These are the activations of a small neural network, seen along a few directions. Each row is one input.
In each table, some parts of the input vary, and every possible input appears once, in random order.
A made-up example of a description, with smaller parts first: ring(8) and (point or line(11) or (values(2) and line(6))).
Shared parts are said once, and a part with two or three values counts as separate values.
In the rows, zero is written as 128.

Other details of the inputs vary at random and push rows far along three fixed directions, the same in every table; ignore that.

A family of inputs:
r1: [141 142 126 128  98 135 123 164 129 128 117  81]
r2: [140 113 112  78 126 156 132  86 126 125 150 177]
r3: [140 140 147 127 108 123 133 168 133 141 128  81]
r4: [ 88 144 135 166 173  99 162 157 138 104  67 141]
r5: [138 120 125  94 134 150 127  55 110 141 155 177]
r6: [ 83 143 134 188 171  90 154 144 130 118  72 146]
r7: [137 116 146  90 137 139 129  62 111 141 163 181]
r8: [140 137 118 148  99 122 101 153 138 132 123  88]
r9: [108 108 115  87  87 127 133 116 111 104 165  87]
r10: [ 80 154 148 167 170  98 174 164 123 112  69 150]
r11: [144 126 116 156 102 126 105 152 135 130 123  86]
r12: [111 113 143 105  98 105 123 103 104 110 189  89]
r13: [146 128 118 136 113 132 121 160 147 127 122  77]
r14: [135 127 149 147 105 114 115 158 135 152 132  86]
r15: [180 151 123 124 146 165 129 136 150 166  99 167]
r16: [ 73 155 125 171 169 113 172 153 129 120  56 143]
r17: [106 104 107 107  88 114 111 104 121 107 171  96]
r18: [141 130 115 140 106 140 120 164 139 125 123  81]
r19: [147 122 138 149 112 109 107 156 143 133 129  85]
r20: [ 38 136 121 142 162  94 148  83 116  87 129 157]
r21: [138 140 118 133 103 136 116 165 143 126 122  84]
r22: [137 130 127 149  95 126 106 155 131 138 120  87]
r23: [143 127 116 158 109 124 112 148 139 142 128  80]
r24: [136 115 126  83 128 171 131  81 119 131 150 174]
r25: [137 124 122 127  93 131 128 172 133 134 116  88]
r26: [152 128 140 133 115 118 125 171 140 119 133  84]
r27: [141 113 128 101 139 145 111  69 128 123 162 175]
r28: [183 140 121 133 148 168 133 136 146 164 100 163]
r29: [183 153 132 120 142 164 136 134 135 168  93 166]
r30: [ 35 126 130 141 165  86 157  82 114  89 129 155]
r31: [ 78 150 125 185 164 100 155 140 126 126  59 146]
r32: [ 37 130 130 126 167 100 172  97 119  85 127 149]
r33: [108  97 105 100  95 131 130 117 122 101 169  87]
r34: [145  92 122  66 179 164 110 110  91 155 161 189]
r35: [180 129 127 132 124 147 117 133 132 166  92 179]
r36: [131 123 138  84 136 166 134  83 124 138 162 176]
r37: [143 131 151 148 104 109 117 163 128 143 136  90]
r38: [146 108 137 106 143 139 127  72 116 129 171 180]
r39: [146 128 118 134 107 134 114 164 143 116 117  82]
r40: [134 148 129 134 110 130 118 167 149 134 135  85]
r41: [193 133 145 139 146 132 114 136 139 149 108 172]
r42: [135 104 121 138 140 107  82 185 101 156 135  89]
r43: [ 39 127 119 151 166  97 153  83 113  84 128 154]
r44: [184 147 131 134 129 151 112 126 126 159  92 173]
r45: [113  96 108  95  97 125 124 118 126  93 163  88]
r46: [108 104 115 102  83 113 118 101 106 108 167  93]
r47: [186 133 123 140 136 149 104 129 141 146  94 167]
r48: [148 125 118 152 109 119 106 149 143 132 123  81]
r49: [190 152 155 117 144 148 139 147 129 159 105 174]
r50: [104 103 130 104 109 128 134 115 128 111 185  81]
r51: [129 118 138  99 134 151 119  67 119 142 165 182]
r52: [107 111 123 101 108 129 119 115 133  98 179  84]
r53: [ 81 157 116 184 166  96 149 138 133 119  65 145]
r54: [ 45 122 130 134 170  99 177 101 108  74 132 148]
r55: [180 160 143 119 142 160 130 142 137 163 101 172]
r56: [109  93 105 115  92 117 115 104 117 106 171  93]
r57: [148  97 112  94 126 141 115  73 121 119 148 177]
r58: [185 151 146 123 147 148 134 149 143 156 110 174]
r59: [108 113 135 111 102 105 116 105 119 109 193  93]
r60: [134 131 148 131 109 128 131 170 139 146 130  83]
r61: [181 156 143 135 138 146 114 129 133 168 103 176]
r62: [ 81 157 125 176 173 110 162 157 136 109  71 144]
Each input here is: values(2) and (point or (line(5) and line(6))).
- The inputs of r56 and r33 match in every part but the values(2) part. If r46 is changed in the same way as r56 into r33, which row does it become? => r9
- The inputs of r61 and r55 match in every part but the values(2) part. If r17 is changed in the same way as r61 into r55, which row does it become? => r2
- Change only the line(5) part in r37. List by row number the other rows that result. => r12, r38, r41, r59

A family of inputs:
r63: [ 80 114 108 132 112 121 134 125 133 108 142  71]
r64: [205 133 138 119 116 147  97 177 152 167 146 102]
r65: [106 148 152 174 137  91 158 161 125 125  66 127]
r66: [157 106 113 118 108 133 116 156 128 134 128 101]
r67: [111 140 143 178 167 103 151 176 137 126  91 133]
r68: [110 138 125 106 170 150 151  78  99 129 115 206]
r69: [173 117 153 115 146 141 123 133 122 162 119 178]
r70: [110 117 115 135 172 133 113  43 108 138 122 226]
r71: [108 154 134 160 149 116 156 131 133 103  95 129]
r72: [ 92 137 125 144 115 121 128 147 128 111 142  47]
r73: [107  83 112 119 122 107  92  69 102 102 190 123]
r74: [ 72 146 131 135 154 107 150 125 107 120 100 150]
r75: [106  95 118  85 116 139 112 101 128  97 191 101]
r76: [ 88 117 103 137  95 111 132 152 120 114 129  57]
r77: [ 97 136 114 145  98 116 121 175 123 121 114  74]
r78: [216 114 121 124 108 160  99 170 159 165 132  99]
r79: [ 75 141 120 148 150 127 142 130 133 109 103 134]
r80: [173 132 132 116  98 157 111 129 154 136 145 125]
r81: [ 88 129 133 112 116 120 120 122 132 121 171  79]
r82: [112 133 144 132 163 129 167  80 132 122 129 201]
r83: [140 166 135 165 148 113 153 159 126 130  54 152]
r84: [ 70 138 131 153 167 113 165 115 122 125 115 149]
r85: [122 111 113  95 132 142 151  62 117 114 134 189]
r86: [111 141 121 158 148 109 135 181 126 114  68 137]
r87: [114 151 137 150  96  93 131 174 129 118 116  78]
r88: [210 136 134 128 112 146 103 188 131 162 115  97]
r89: [ 84 118 128 112 117  94 126 145 112 103 159  83]
r90: [192 109 126 110 100 140  77  62 132 151 173 162]
r91: [238 163 137 134 127 170 113 163 153 181  57 201]
r92: [137 114 123 102 130 140 118 120 128 117 176 104]
r93: [180 111 123 101  88 160 113 110 153 137 161 111]
r94: [135 149 140 117 145 132 140 104 144 127 127 173]
r95: [108  88 139  71 105 143 124  61  97 136 200 124]
- The inputs of r69 and r65 match in every part but one. If r67 is changed in the same way as r69 into r65, which row does it become? => r82
- Describe the family of inputs behind these rows. => values(3) and (point or (values(2) and line(5)))
- Change only the values(3) part in r87. List by row number the other rows that result. => r74, r89
